Each row below holds a small network's activations on one input, seen along a few directions.
In each table, some parts of the input vary, and every possible input appears once, in random order.
Descriptions start from the smaller parts, as in this example, which fits no table here: ring(8) and (point or line(11) or (values(3) and line(4))).
Shared parts are said once, and a part with two or three values counts as separate values.

Other details of the inputs shift rows strongly along two fixed directions, in all tables alike. That doesn't count.

Table:
row 1: [-15  50 -14 -17  -4  39 -81   3  -6  30 -81  37]
row 2: [  -3   58  -26    8   18   15 -109  -11    2   -4  -15   56]
row 3: [ 39 -49  24  20  11 -16  84  13 -22 -15  44 -15]
row 4: [ 10  14  28  42 -28  26 -64   7 -14   1 -67 104]
row 5: [  4  -8   3 -31  -5 -11  64   0 -35  13  75 -66]
row 6: [-37 -18  22 -30 -11 -16  73 -14  -6  40  58 -64]
row 7: [-29 -20  25 -30 -16 -13  79 -12 -22  20  75 -52]
row 8: [ 22 -59  -3  -3  51 -17  59  22  24  -3  34 -61]
row 9: [ 26 -29  19 -16  -4   9  72  42 -53   6  69 -39]
row 10: [ 27 -43  11  18   9 -31  75 -13 -25 -13  49 -31]
row 11: [-40   8   8  16 -52 -37 -12  22  69 -96  -8 -25]
row 12: [-15 -31  15 -14  21  11  61  46  -5  21  41 -76]
row 13: [-28 -15  -4 -17 -82   7  28  70  17 -67 -10  14]
row 14: [-68 -12  -2 -18 -57   9  17  72  68 -52 -41 -23]
row 15: [-18  -9 -33   3 -48 -27  20  33  83 -88 -72 -34]
row 16: [ 23  43 -36  13 -12  32 -89   2 -27   5 -37  79]
row 17: [-23  -4 -54  -3 -45   8 -14  85  80 -74 -35 -30]
row 18: [  20    3  -63  -16  -49  -27   -1   13   58 -111  -25  -11]
row 19: [-41 -29  30 -28   1   2  82   6   3  44  42 -66]
row 20: [-16  27 -72 -19 -67 -21  -6  43  64 -68 -19 -42]
row 21: [-44 -28  11  19 -47 -13  22  62  87 -67 -52 -32]
row 22: [-25  27  19  24  -5  21 -67 -24  28  31 -94  56]
row 23: [  4  44 -17  -8 -26  32 -86   7 -44   3 -52  71]
row 24: [ -3  47 -40   0   3  37 -88   2  14  28 -68  46]
row 25: [ 10  28  24 -19  58  21 -18 -55 -72 116  24   3]
row 26: [ 23   8  46  29  93  -6 -26 -81 -42  64  35  32]
row 27: [-11  -2  18 -19  22 -16  30   5 -23   1  88 -66]
row 28: [  44  -17  -44   -1  -46   -7    9   57   35 -116  -28   16]
row 29: [ 25 -41 -16 -15  38 -22  62  -4  16   2  29 -69]
row 30: [ 19  -9 -21 -14   1 -15  60   0 -11   7  87 -61]
row 31: [-50  53  18  -7  -7  18 -97 -16   2   0 -35  72]
row 32: [ 29 -30 -23 -17  27 -36  63 -24  12  -1  50 -68]
row 33: [ 45  20 -33  12   8  18 -78 -23 -18 -25 -53  83]
row 34: [ 30 -26  -5  -5  46 -33  26 -22   9 -30  74 -48]
row 35: [ 57   1  17  16  51  44 -14  -9 -77  78  43  50]
row 36: [-23  43   9  19 -19   0 -74 -40  18  25 -82  59]
row 37: [ -6  -1  48  -2  35  30  -1 -44 -91  96  39  43]
row 38: [  -3    4  -36    1  -61  -39   18    8   56 -100  -38  -11]
row 39: [ 25   4  29  15  77  -8   2 -87 -45 102   7  22]
row 40: [-13  40  12  23 -27   4 -74 -41   1   5 -68  75]
row 41: [ 18 -13  58  38  44  10  -9 -60 -77  92  25  46]
row 42: [ 15 -28  49  34 105  16   1 -42 -33 101  -6  25]
Each input here is: ring(6) and (point or line(6)).
The inputs of row 2 and row 26 match in every part but the ring(6) part. If row 17 is changed in the same way as row 2 into row 26, which row does it become? -> row 42
Which other rows does row 37 become when the ring(6) part takes its other values? List them by row number. -> row 10, row 16, row 23, row 33, row 41
A walk changes only the ring(6) part. It starts at row 7 and steps to row 40. List the rest of the walk in order. -> row 38, row 18, row 30, row 5

Table:
row 43: [ 53 -43  60  21  65 -29  86 -81 -74  61 113 -24]
row 44: [  1   3 -30  -1 -73   8  -6  69  13 -68 -26  18]
row 45: [ 16  22 -10   2  63   4 -47 -48  12  53 -31  18]
row 46: [ 28   4 -47   0 -27 -12 -20  36  29 -83 -20   0]
row 47: [-31  21  25 -12  13  31 -33 -18 -23  75 -35  24]
row 48: [-11   6  37  35  31 -16 -26 -66  -4  35 -38  49]
row 49: [-14   5  33  18  17  38 -26  -4 -18  69 -34  41]
row 50: [ 27  15 -72  -9 -23 -17 -28  11  40 -76 -17 -11]
row 51: [-73  27  -8 -20 -64 -11 -25  25  54 -40 -32 -23]
row 52: [ 15 -10 -36  -1 -44   2 -12  53  20 -80 -26  24]
row 53: [-19 -18   9 -32 -31 -28  98  23 -14 -24 124 -98]
row 54: [ 10   8  13  18  61  13 -42 -27  -2  46 -33  24]
row 55: [  1  -6  28  15  44  30 -27 -14  -9  49 -37  46]
row 56: [ -3 -33  -2 -35 -31 -14 108  41 -24 -18  94 -89]
Describe the family of inputs behind these rows. -> values(2) and (point or line(6))
The inputs of row 48 and row 43 match in every part but the values(2) part. If row 51 is changed in the same way as row 48 into row 43, which row does it become? -> row 53
Which other rows does row 52 become when the line(6) part takes its other values? List them by row number. -> row 44, row 46, row 50, row 53, row 56

Table:
row 57: [-12 -26   0 -20 -12 -17  80  19 -10  -4  73 -81]
row 58: [ 20 -38  -9   2  -4 -41  73  10  16 -63  46 -61]
row 59: [  2 -12  54   9  59  26   8 -38 -57  95  42  16]
row 60: [ 36   6   1  18  41  18 -39 -24 -40  36  18  34]
row 61: [  2   2  44   8  47   6   5 -53 -44  87  32  10]
row 62: [-17 -28  -8   0 -31 -30  54  43  53 -57  -2 -62]
row 63: [ 32  22 -23  13  10  14 -52 -15 -10   5 -30  54]
row 64: [ 23 -51   3  -9  -5 -31  95  23  -2 -48  95 -76]
row 65: [ 36   2  10   1  22  13 -20 -20 -55  27  13  39]
row 66: [-15  37 -28  -8 -24  22 -77  24  33 -35 -67  42]
row 67: [ 46 -13  28   9  69   8  16 -56 -70  70  52  29]
row 68: [ 17  20 -45   0 -49   5 -49  32  16 -61 -45  31]
row 69: [-34  19 -11  -6 -63 -10 -13  35  45 -61 -23  -4]
row 70: [ -9 -24   0 -10 -25  -5  55  42  11 -16  20 -46]
row 71: [ 26  17  -9  11  16   3 -44 -25 -12 -10 -31  61]
row 72: [-28  -7  -8 -13 -66 -20  50  41  26 -53  21 -54]
row 73: [-17  20   9   5 -12  28 -42   2 -18  21 -43  51]
row 74: [ 16   4 -44  12 -32 -21  -8  21  49 -82 -27 -11]
row 75: [ 31  20 -23  16  17   7 -52 -20  -4   3 -32  49]
row 76: [-13  23  -6  -2   5  -2 -43 -18  12   3 -33  18]
row 77: [-18  -2   7   1 -17   6  -3   6   5  -1 -24  14]
row 78: [-27  36  -9   8 -43  -4 -67  -2  40 -37 -76  40]
row 79: [-18  33  -4  -2   6  19 -62 -11 -10  16 -26  41]
row 80: [-13 -16  25  -4   4 -13  60 -11 -15  26  53 -44]
row 81: [ 14   7  22   5  65  16 -29 -47 -29  75  -5  18]
row 82: [-27  13 -32 -18 -49 -13  -6  26  40 -54 -23 -13]
row 83: [  1  -2  19   9  32  13 -17 -17 -12  49 -17  24]
row 84: [-15 -29   4  -4 -14 -14  61  46  24 -29  32 -60]
row 85: [  3 -20  21   2  26   5  33  -3 -16  44  20 -14]
row 86: [-27  19 -10  12 -37   5 -61   8  42 -39 -87  46]
row 87: [-28  13 -30 -14 -45 -19 -10  24  48 -59 -27 -15]
row 88: [ 19  -6  30  -2  81  15  13 -48 -46  98  38  -2]
row 89: [  9 -12  11 -13  38   7  33 -15 -19  47  35 -25]
row 90: [  1 -32   0 -24  -3 -10  87  29  -1  -5  67 -85]
row 91: [-16   5  10   8  -6  11 -28  -7   8  10 -40  34]
The inputs of row 86 and row 77 match in every part but one. If row 76 is changed in the same way as row 86 into row 77, which row does it become? -> row 82
Describe the family of inputs behind these rows. -> line(5) and (values(2) or ring(5))
Which other rows does row 57 become when the ring(5) part takes its other values? List them by row number. -> row 70, row 72, row 73, row 90
A walk changes only the ring(5) part. It starts at row 87 and steps to row 88. List the rest of the walk in order. -> row 83, row 91, row 61

Table:
row 92: [  8  -3  -3  15  12 -11 -21 -14  10 -17  -9  17]
row 93: [ 24 -42  23  -6  83   2  71 -24 -27  62  74 -56]
row 94: [-37  30  -7  -6 -38   7 -49  11  19 -29 -38  35]
row 95: [-17 -12   8   6 -21 -18  12  10  30 -38   1 -12]
row 96: [ 10 -17 -32 -18 -21 -18  49  37  19 -57  45 -59]
row 97: [ 18 -10  17  29  45  -6 -11 -21  -5  23   4  11]
row 98: [  8  19 -15  -6   8  -4 -24 -17   8 -14   0   8]
row 99: [-13  20  12  -5  -4  19 -30 -13 -35  27 -21  36]
row 100: [-22  29 -13  -8 -46  15 -33  27  -2 -21 -47  41]
row 101: [ 10 -15 -29 -18 -28 -26  55  20  14 -57  35 -66]
row 102: [ -2 -19 -24  -8 -16 -33  60   3  38 -46  27 -66]
row 103: [ 20 -10   8  19  31 -10  -2 -41 -17  23   1  17]
row 104: [ 10  -5  28   9  34  28 -15 -26 -23  55 -38  46]
row 105: [ 16  -4  24  14  17  27  -8   2 -34  38  23  26]
row 106: [-40  -4   4  -2 -26 -14  10  17  29 -27   1 -21]
row 107: [  6  22   5   1  29  34 -44  -9 -34  66   8  28]
row 108: [ 18 -14 -14  -1 -11 -14   7  18   3 -51  15 -10]
row 109: [ -2  -8  11  -3 -23 -14  29 -10   4 -16  13  -2]
row 110: [ -3  28 -30  13 -17  -7 -45  -3  45 -34 -67  19]
row 111: [ -8  19  13   0  30   6 -35 -47 -17  61 -15  20]
row 112: [-15  -3  18   3  30 -10  16  -8  12  33  26 -39]
row 113: [ 10 -47 -18  -6 -14 -25  75  33  36 -50   7 -51]
row 114: [  7   8  37  27  29  10 -25 -39 -18  55 -31  42]
row 115: [  0  -6  38  25  30   1  -9 -17  -4  32   1  12]
row 116: [ 23 -15  10   5  29 -14  21 -24 -15   7  44  -5]
row 117: [-14  26 -17  -4 -57   6 -57  34  26 -79 -58  45]
row 118: [ 21  25  -1   0  32   6 -32 -51 -25  39  -5  32]
row 119: [  1 -19  33 -16  55  -7  60 -33 -36  67  98 -59]
row 120: [-24  16  15   7   0   9 -30 -29 -10  35 -31  34]
row 121: [ -8   8  15   6  25  -2  -7 -26   0  51 -10 -11]
row 122: [-17 -27   8  -6 -28  -1  57  45  -2 -11  56 -58]
row 123: [-12 -33  -3 -22   0 -12  73  19  23   1  21 -74]
row 124: [-12  23  -3   1 -33   2 -47   2  20 -39 -38  45]
row 125: [ 21 -22 -20 -16  -5 -18  69  13  -7 -20  56 -61]
row 126: [-17 -25  22  -4  13  11  42   1 -10  39   0 -19]
row 127: [-22  16 -28 -26 -48 -13  -8  44  36 -68  -8 -30]
row 128: [ 29   6 -13   6  18  17  -9 -14 -27  35  13   7]
row 129: [  1 -25 -26  -1 -17 -14  13  42  51 -68 -28 -13]
row 130: [-37  30 -21  -9 -66   0 -42  16  32 -50 -62  34]
row 131: [ -7 -13  14   6 -17 -17  27 -10  14 -14   1  -9]
row 132: [-27 -40  14 -10  -1  -3  68  32  15  -7  29 -62]
row 133: [-15  -1   0 -12  16  12 -19   8  16  15 -23  -5]
row 134: [-24   6  17  15  -9   1  -5  -6   8  20 -28   4]
row 135: [ 17  10  29   4  23  20 -26 -36 -54  47  -5  48]
row 136: [ -8  21   6   8 -12  32 -31   3 -27  41 -24  42]
row 137: [ -4 -14  18   3  12  16  -7  10   9   0 -29  18]
row 138: [ -9 -10 -24 -29 -45 -21  57  42  19 -39  32 -66]
row 139: [-13  21  15   0  38   8 -45 -38 -11  55  -4  21]
row 140: [-19   2   4 -12 -20   5  17  32  -9  -8  21  -8]
row 141: [ 24  24  -1  -4  40  16 -44 -30 -35  29   5  32]
row 142: [-29  29  -7 -10 -37  13 -47  24   4 -32 -37  33]
row 143: [ -2  25  -2 -13   5  13 -40 -19 -26  28 -19  22]
row 144: [ -5  15   7 -13  15   1  -8 -34 -19  41  10   0]
row 145: [ 11  21   6  17  50   6 -41 -33   0  38 -15  24]
row 146: [-10   7 -35 -15 -60  -7   6  50  35 -42 -12 -30]
row 147: [ 45 -45  28   4  56 -13  75 -36 -68  51  92 -42]
row 148: [ 12  -1 -32  -1 -18   3   5  32  19 -40  15 -24]
row 149: [ 20  13 -30   4 -26   5 -37  11  -1 -39 -41  49]
row 150: [ 29  10 -13  21   1  18 -41  -7 -22  14 -26  54]
row 151: [  0  -8 -39 -13 -25 -13  17  30  54 -56 -39 -26]
row 152: [  2 -33  -5  -4 -57 -14  68  51  21 -54  32 -50]
row 153: [ 19  14  -5  11   6  -2 -36 -34 -15   4 -23  48]
row 154: [ -4  29  -6 -11  10  21 -48   1 -20  27 -11  33]
row 155: [ -3  23  -8   1 -33  15 -44  27   5 -38 -36  53]
row 156: [ 11  -9 -35  -3 -38 -16   3  48  26 -79  -2  -2]
row 157: [ -7  27 -23  -3 -66   8 -39  36  22 -65 -65  52]
row 158: [-25 -12  33  13  19  -4  23  -3   0  33  24 -27]
row 159: [ 44 -48  26  14  61   4  66 -13 -57  60 104 -38]
row 160: [ 11  20   2   7  46   4 -42 -44  -9  36  -5  29]
row 161: [ 21 -23  14  27  30 -21  33 -23  -2  18  15 -16]
The inputs of row 127 and row 108 match in every part but one. If row 112 is changed in the same way as row 127 into row 108, which row does it become? -> row 97
Describe the family of inputs behind these rows. -> values(2) and ring(5) and (point or line(6))
Which other rows does row 147 become when the ring(5) part takes its other values? List them by row number. -> row 99, row 101, row 135, row 143
A walk changes only the line(6) part. It starts at row 110 and steps to row 102. List the rest of the walk in order. -> row 118, row 101, row 125, row 128
List by row number the other rows that have the ring(5) part and the values(2) part in common with row 123. -> row 111, row 121, row 138, row 143, row 144, row 146
List by row number the other rows that have the ring(5) part and the values(2) part in common with row 109. -> row 104, row 114, row 131, row 135, row 152, row 157
Which other rows does row 113 become when the values(2) part takes its other values? List them by row number. -> row 129
